These are the activations of a small neural network, seen along a few directions. Each row is one input.
Each table varies a few parts of the input and shows all the possible inputs, shuffled.
A made-up example of a description, with smaller parts first: one of 6 places along a line, together with either a single point or one of 9 places along a line or (one of 2 separate values, together with one of 5 places around a ring).
Shared parts are said once, and a part with two or three values counts as separate values.
In the rows, 128 means zero.

Other details of the inputs shift rows strongly along three fixed directions, in all tables alike. That doesn't count.

A family of inputs:
row 1: [ 37 150 166 150 175 177  93  83 161 129 162 147]
row 2: [ 85 170 164 149 170 149 127 122 135 127 126 121]
row 3: [177  94 169 110 136  59 185 141  78 116  78  98]
row 4: [ 84 170 165 150 192 140 122 127 145 126 113 119]
row 5: [124 135  91 127  95 152  93 120 150 164 167 156]
row 6: [155 104 175  98  96 108 135 104  93 148  97 120]
row 7: [165 104  67 102  68 133 123 148 132 166 175 159]
row 8: [ 73 186 170 158 173 157 109 111 147 131 122 123]
row 9: [119  97  88 106 100 188  87 121 160 134 166 163]
row 10: [124 121 156 128 111 102 132  90  83 121  96  93]
row 11: [147 198 176 173 213  78 149 168 151  79  77  94]
row 12: [101 171 158 156 181 125 145 140 131 112 115 111]
row 13: [136 146 175 133 173 115 138 144 140 101 107 120]
row 14: [153 117  63 121  96 128 119 148 129 152 127 134]
row 15: [114 111 158 126 170 132 134 123 139  92 119 127]
row 16: [ 76  84 196  81  66 193  76  31 119 170 172 172]
row 17: [127  79  58 114 110 165 109 138 153 113 159 156]
row 18: [152 142  80 133 112 130 140 170 130 145 139 132]
row 19: [161 105 164 118 115  83 173 130  85 115  94 104]
row 20: [ 91  88 175 106 125 148 116  73 110 132 113 132]
row 21: [114  98 158 115 103 142 111  74 105  96 125 113]
row 22: [122 123 172 110  95 145 120  90 103 146 121 129]
row 23: [ 91 169  67 160 171 181  80 144 198 112 147 146]
row 24: [110 133 155 122 110 139 103  91 131 148 141 142]
row 25: [116 199  66 193 198  99 132 188 178 113 139 120]
row 26: [206 128  63 126  86  83 165 183 107 136 115 112]
row 27: [108 134 161 138 182 138 133 137 148  89 123 128]
row 28: [128 190  52 168 180 125 125 199 172 139 129 126]
row 29: [134 117 161 120 111 116 146 112 100 124 106 117]
row 30: [184  55  53  82  64 146 135 159 130 134 168 158]
row 31: [169 118 152 121 143  72 176 158  96 122  91 107]
row 32: [ 66 131 175 131 103 153  88  38 110 130 149 121]
row 33: [172  71  51 101  80 137 126 153 140 122 146 151]
row 34: [143 107 159 114 122  99 144 117 101 129  91 115]
row 35: [158 129  57 141 127 110 162 184 127 125 135 122]
row 36: [195 115 170 110 107  56 179 151  90 130 120 119]
row 37: [107 153 164 135 153 133 118 117 132 141 106 122]
row 38: [154 155  73 154 146  96 147 188 148 127 150 130]
row 39: [153  92 155 106  59 101 148  84  58 122 110  96]
row 40: [ 90 132  45 135 103 185  77 122 176 159 186 169]
Description of these inputs: one of 4 places along a line, together with either a single point or one of 9 places around a ring.
Q: The inputs of row 30 and row 2 match in every part but the place on the line of 4. If row 27 is changed in the same way as row 30 into row 2, which row does it become?
A: row 12
Q: A walk changes only the place on the ring of 9. It starts at row 34 and steps to row 14. List the rest of the walk in order.
A: row 6, row 37, row 28, row 4, row 31, row 3, row 20
Q: A walk changes only the place on the line of 4. It starts at row 16 and steps to row 8. List the rest of the walk in order.
A: row 37, row 9
Q: A walk changes only the place on the ring of 9. It starts at row 1 and steps to row 38. List the rest of the walk in order.
A: row 36, row 7, row 16, row 5, row 24, row 40, row 25
